A small network was shown many inputs. Here are its activations along a few directions, one row for each input.
In each table, some parts of the input vary, and every possible input appears once, in random order.
A made-up example of a description, with smaller parts first: ring(8) and (point or ring(11) or (values(3) and line(6))).
Shared parts are said once, and a part with two or three values counts as separate values.

Other details of the inputs shift rows strongly along two fixed directions, in all tables alike. That doesn't count.

Table:
x1: [  9.3  21.7  17.0  21.1  23.8  15.7  10.8 -50.5  -4.7 -30.5 -15.6]
x2: [ 17.5 -15.6   5.2 -22.0  29.0  19.6 -33.0  28.1   7.4 -47.8  51.3]
x3: [ -9.2  39.8  25.2   5.3  -1.8  -2.8  -4.2 -73.8  -3.5 -59.7 -38.0]
x4: [ 27.9 -19.9   9.4   0.3  43.8  39.8  -9.6  24.9   1.6 -31.7  53.7]
x5: [ 14.8  -5.6 -40.5 -26.8 -14.4 -48.2  -8.3  39.4  37.9  39.6 -13.6]
x6: [ -7.3 -35.7   8.0  -1.4  15.8  25.5 -34.2  35.9 -36.4 -30.0  52.6]
x7: [-15.2 -40.2  14.8   4.0  -3.2  31.9 -19.1  34.0 -24.6 -42.0  47.7]
x8: [ 11.8 -17.4 -11.9  -6.8   7.7 -12.0  40.2  27.0  35.1  41.0   2.8]
x9: [ 12.4 -20.7  12.1 -21.0  17.4  23.9 -27.8  29.4  17.5 -52.0  51.1]
x10: [-27.2  19.4  34.0  26.0 -20.6   5.4 -10.6 -72.3 -47.1 -54.8 -36.9]
x11: [ 18.6  -8.4  18.7   9.9  27.6  40.7 -20.3  33.0 -17.5 -16.8  61.2]
x12: [  0.0 -13.9 -20.1 -29.6 -11.4 -41.5  30.7  32.0  47.0  41.2  -7.0]
x13: [ 11.9  25.4 -14.4   9.1   3.5  21.1  14.2 -26.2  -3.3  22.5 -10.1]
x14: [-11.6  42.3  16.9  15.2  10.4   1.3 -13.7 -81.7 -10.9 -61.8 -37.0]
x15: [ 21.8 -10.2  -4.1 -14.5   7.2  19.9 -49.9  36.0  11.0 -60.7  43.9]
x16: [ 25.3 -17.7  10.1   2.4  46.5  41.9 -10.4  26.8  -1.4 -33.3  55.0]
x17: [  6.5  14.9 -25.1  -5.2 -10.8 -27.2 -23.2  -9.3  17.7  -4.9 -25.6]
x18: [  7.8  22.9 -11.3   9.7 -10.5  18.2  22.1 -28.9   8.3  27.9 -19.7]
x19: [ 18.6 -15.6 -10.8 -17.8   8.7 -24.7  41.2  28.8  32.7  53.6  -3.9]
x20: [ 18.8 -29.3 -12.8 -16.1  11.4 -12.2  33.1  40.6  38.7  47.8  14.0]
x21: [ 21.9  -5.1   1.6   5.1  15.7  69.3  -9.9  29.1  -2.7 -26.1  61.1]
x22: [ 25.4   0.7  -4.2   3.0  29.0  63.1 -16.8  22.7 -13.4 -18.1  57.2]
x23: [ -4.3  27.5   7.1  22.9   2.3  -9.8  17.9 -27.0 -10.9  31.0 -22.6]
x24: [-11.7  54.4  -9.5  23.8 -15.5 -23.1 -20.4 -85.9  -2.9 -37.4 -72.1]
x25: [-39.7  13.5  -0.4  10.2 -14.6 -30.8   6.8 -37.2 -28.3  18.6 -55.5]
x26: [ 16.9 -24.2 -30.0 -27.2 -12.0 -21.5 -21.7  59.2  41.6  13.4  19.8]
x27: [-35.6  14.0   6.8   0.6 -36.3 -47.8  25.0 -36.0 -16.4  31.4 -71.9]
x28: [ -2.4  -1.9  -7.8   2.6 -18.4 -25.8  41.4  29.9  24.0  73.8  -8.4]
x29: [-37.2  29.7  27.2  26.6 -11.4  -1.0 -14.5 -72.8 -48.6 -44.9 -50.7]
x30: [ -6.2  18.6  13.3  19.9 -14.9  -7.8  22.7 -24.6   3.7  30.3 -23.6]
x31: [-16.6 -41.8  20.1  -7.0   1.0  29.3 -34.2  41.9 -22.4 -39.3  43.6]
x32: [ 23.5  -2.9 -24.9 -19.8  -3.6   6.1  27.4  38.3  19.7  63.5  13.6]
x33: [ -4.3  29.4  14.7  15.1 -15.8 -18.0  28.0 -27.7  -2.6  33.9 -34.8]
x34: [  0.3  16.2  -0.8 -13.8   2.7 -25.5   3.1 -24.4  15.0  -7.3 -22.4]
x35: [-33.4 -29.6 -22.0 -17.9 -36.0 -52.9  39.2  42.4  13.0  78.6 -34.0]
x36: [-34.4  25.6  19.4  34.8 -16.1  -4.3 -12.8 -92.3 -49.7 -39.4 -52.4]
x37: [  8.9   0.7 -10.4  -5.7  -5.2 -34.8  33.8  31.8  14.0  85.1  -7.0]
x38: [  7.7  48.5  11.0  30.2   9.6  52.5  -5.1 -70.1 -27.0 -39.8 -12.4]
x39: [-22.9 -38.3 -24.3 -19.4 -42.6 -66.9  34.7  26.2  17.0  92.2 -36.7]
x40: [-14.7 -26.8  12.9  -4.5  13.1  24.4 -38.5  29.8 -35.9 -36.7  38.5]
x41: [  7.2  -9.0 -34.0 -16.9 -21.1 -33.6  -0.6  37.6  41.6  22.9  -6.7]
x42: [ -1.0 -35.5  13.9  -4.4   9.9  22.6 -33.4  35.8 -34.7 -33.4  51.7]
Description of these inputs: line(6) and (values(2) or line(5)).
Changing only the line(6) part turns x21 into x38. The same change can be made to x41. Which row results? -> x5
Changing only the line(6) part turns x29 into x35. The same change can be made to x34. Which row results? -> x12
Which other rows agree with x18 in the line(6) part? List them by row number. -> x9, x20, x26, x30, x31, x39
Change only the values(2) part in x29. List by row number the other rows that result. -> x42
Change only the values(2) part in x36. List by row number the other rows that result. -> x40
Change only the line(6) part in x16. List by row number the other rows that result. -> x1, x4, x8, x19, x20
Which other rows agree with x6 in the line(6) part? List them by row number. -> x14, x16, x22, x23, x24, x25

Table:
x43: [-30.7  29.4  22.1  24.1 -18.5  -5.9 -15.0 -72.9 -28.8 -50.3 -48.7]
x44: [  6.3 -12.4   2.6  -3.6  10.6  22.9 -11.3  21.2  -7.9  -9.2  32.1]
x45: [ -0.4   0.6  -8.6   0.1  -5.5  -9.0  10.0   2.9  -1.7  28.1 -10.3]
x46: [ 12.7  -2.1  -1.7  -4.5   8.4   8.3 -12.1  19.6   7.3  -8.1  22.1]
x47: [  0.6  -1.0  -4.0  -0.3   0.1 -13.6  13.6   2.0   1.1  26.0  -9.9]
x48: [ -7.1  12.2   0.2   3.2  -9.0 -15.1  16.7 -19.0   0.6  22.8 -24.2]
x49: [  4.1  -7.3   9.2   0.5  13.9  17.0  -6.6   6.9  -7.9 -15.2  23.0]
x50: [-15.9   1.1  27.1  14.7   6.4  24.5 -38.0 -30.0 -31.7 -78.6   7.0]
x51: [ -3.6  11.8  -1.9   5.3 -13.6 -14.6  17.1 -18.2  10.5  16.8 -25.7]
x52: [ -0.7   3.0  -3.0  -0.1  -5.9 -12.2  12.1   3.2   0.5  27.4 -10.3]
x53: [ -2.2  -1.9  -4.5  -0.5  -1.1 -12.5  17.3   1.3   7.5  22.8 -10.8]
x54: [11.0 -3.6 -8.7 -6.2  8.1 -7.1 -0.5 15.0 13.5  9.2  7.7]
x55: [ -1.9  22.6  -8.4   8.6  -7.1 -12.8   3.8 -32.1   4.8   6.1 -31.5]
x56: [  8.6   1.6   5.6  -5.4   8.1  17.0  -8.3   6.2   1.1 -20.2  17.9]
x57: [ -9.5 -21.5  -0.5  -8.9  -6.0  -2.5 -21.7  24.0 -10.6 -16.5  16.5]
x58: [ 1.8 -9.4 -6.8 -3.6  0.3  4.3  4.7 19.1  3.3 14.6 10.0]
x59: [  4.9 -10.5   4.9  -2.5   6.6  16.3  -3.9  25.1  -0.1  -5.5  27.1]
x60: [  7.3  -8.0   1.8   2.1   5.0  22.2 -10.2  11.4   0.9 -18.7  23.0]
x61: [  9.2  -6.2  -6.1 -12.7   7.8  -3.6   5.9  14.4  12.2   8.7   7.9]
x62: [  3.3   3.9 -13.2  -9.3  -4.7 -10.2  10.3   0.4  11.1  20.2 -11.8]
x63: [  2.2  -2.2  -5.8  -0.9  -3.9 -13.4  16.2  -0.5  14.3  19.6 -11.3]
Changing only one part turns x56 into x61. The same change can be made to x48. Which row results? -> x49
What is each input in this table made of? -> values(3) and (point or line(6))
Change only the values(3) part in x52. List by row number the other rows that result. -> x45, x47
Change only the line(6) part in x60. List by row number the other rows that result. -> x44, x45, x55, x58, x62
